Each row below is a small network's average activation on inputs in which a field has the value named, seen along a few directions.
Values that are neighbours, or in one group, have similar rows; names and order tell nothing.
(in the rows, 500 means zero)
Random noise pushes rows far along 6 fixed directions. That doesn't count. These rows show it; they differ only by the noise:
[331 538 899 465 682 567 623 826 313 562 144 324 257 566 458 398 594 560
 534 699 625 532]
[425 138 548 239 462 537 672 621 405 519 458 438 404 632 558 622 378 482
 546 649 563 234]
[437 846 810 617 824 496 431 634 447 493 395 578 456 485 459 433 596 517
 448 538 699 599]
[388 403 391 699 679 597 533 738 457 587 519 798 545 482 656 395 403 639
 400 634 335 348]
[459 627 496 576 661 644 590 784 392 577 347 553 433 564 457 414 635 702
 504 557 673 616]
[529 435 491 467 503 482 501 444 461 438 539 514 579 533 474 577 536 491
 510 520 533 531]
[516 577 471 568 418 630 611 670 505 597 318 385 504 537 603 292 645 778
 498 582 410 572]
[532 639 712 348 492 494 543 494 597 523 459 378 493 558 639 447 498 562
 482 542 589 343]


BANET, 12 values:
vod: [550 590 400 478 463 516 458 342 627 478 637 504 676 505 583 493 520 561
 496 445 539 487]
suve: [421 342 500 386 464 277 345 219 455 307 646 575 411 375 303 724 341  89
 568 459 512 531]
ripuf: [288 657 956 440 835 311 324 556 576 560 507 503 207 379 548 384 303 214
 390 635 571 274]
zir: [494 427 385 619 676 500 397 436 430 431 630 616 590 339 495 674 437 326
 549 410 409 516]
pebo: [597 324 111 641 241 600 530 422 447 524 520 520 693 409 526 423 602 673
 702 361 246 715]
zode: [322 272 275 594 405 571 526 518 458 510 660 873 499 539 541 565 349 471
 425 525 354 333]
niba: [504 399 413 712 552 490 446 466 324 324 584 792 541 506 260 724 558 356
 530 427 528 698]
pizep: [453 744 628 611 464 551 548 671 431 566 165 494 250 454 363 253 629 530
 564 520 657 706]
tuku: [497 719 619 424 536 412 426 399 622 443 552 496 486 538 375 633 468 312
 447 375 826 533]
galub: [584  41 307 227 518 506 676 534 410 517 635 418 448 704 294 841 355 467
 551 460 694 355]
banu: [383 593 728 398 737 461 469 676 522 601 518 519 342 502 535 478 328 398
 298 542 558 265]
bol: [530 426 255 626 628 716 651 987 349 747 271 400 327 564 539 344 548 815
 544 559 436 544]
A value of BANET combines one of 3 hidden first parts with one of 4 second parts; all combinations occur once.
Changing only the second part turns banu into ripuf. tuku has the same second part as banu; what does that change turn tuku into?
Answer: suve
Changing only the second part turns galub into bol. vod has the same second part as galub; what does that change turn vod into?
Answer: zir

DATOZ, 14 values:
zusep: [529 358 439 233 519 586 707 741 424 632 347 206 283 656 391 528 565 626
 587 522 735 471]
vadi: [397 220 652 524 563 533 582 626 271 411 346 365 444 585 319 648 583 432
 561 617 449 643]
tep: [418 233 364 545 738 534 580 739 370 572 506 638 436 569 437 535 414 548
 434 632 462 398]
gofi: [518 246 501 228 280 388 534 338 433 455 482 262 390 511 383 587 499 359
 527 553 455 508]
firi: [412 216 671 534 362 460 543 443 376 375 360 414 464 483 583 513 426 391
 570 690 271 413]
kis: [406 760 821 555 572 425 329 493 611 508 432 499 368 406 594 324 434 379
 425 496 491 456]
fona: [388 676 472 521 434 682 611 800 501 641 310 589 364 528 628 312 524 700
 505 536 539 455]
kun: [494 389 584 619 664 399 386 401 450 406 603 565 606 418 502 610 435 364
 447 557 251 439]
favo: [369 456 197 615 521 624 577 728 580 704 556 836 482 495 649 399 281 637
 421 511 533 286]
taf: [401 447 268 562 517 599 574 697 441 602 468 594 358 495 414 407 526 629
 510 511 538 577]
butob: [336 373 940 562 573 446 509 492 286 357 292 346 419 452 433 560 557 322
 626 630 355 549]
nive: [455 224 386 277 595 631 704 849 321 634 396 405 262 593 360 549 498 547
 570 572 738 500]
nages: [614 523 724 219 315 556 614 455 491 506 375 153 496 598 553 533 648 588
 615 493 663 519]
lilu: [331 245 709 414 535 533 674 731 173 479 121 361 241 653 204 668 551 357
 665 615 788 660]
The values of DATOZ form a ring.
A walk along DATOZ starts at taf and steps to its neighbour kis. Put gofi, firi, nive, nages in the order it reaches them.
Answer: firi, nages, nive, gofi
Name the neighbours of fona, in listed order.
Answer: favo, lilu
Name the neighbours of kun, in listed order.
Answer: vadi, tep
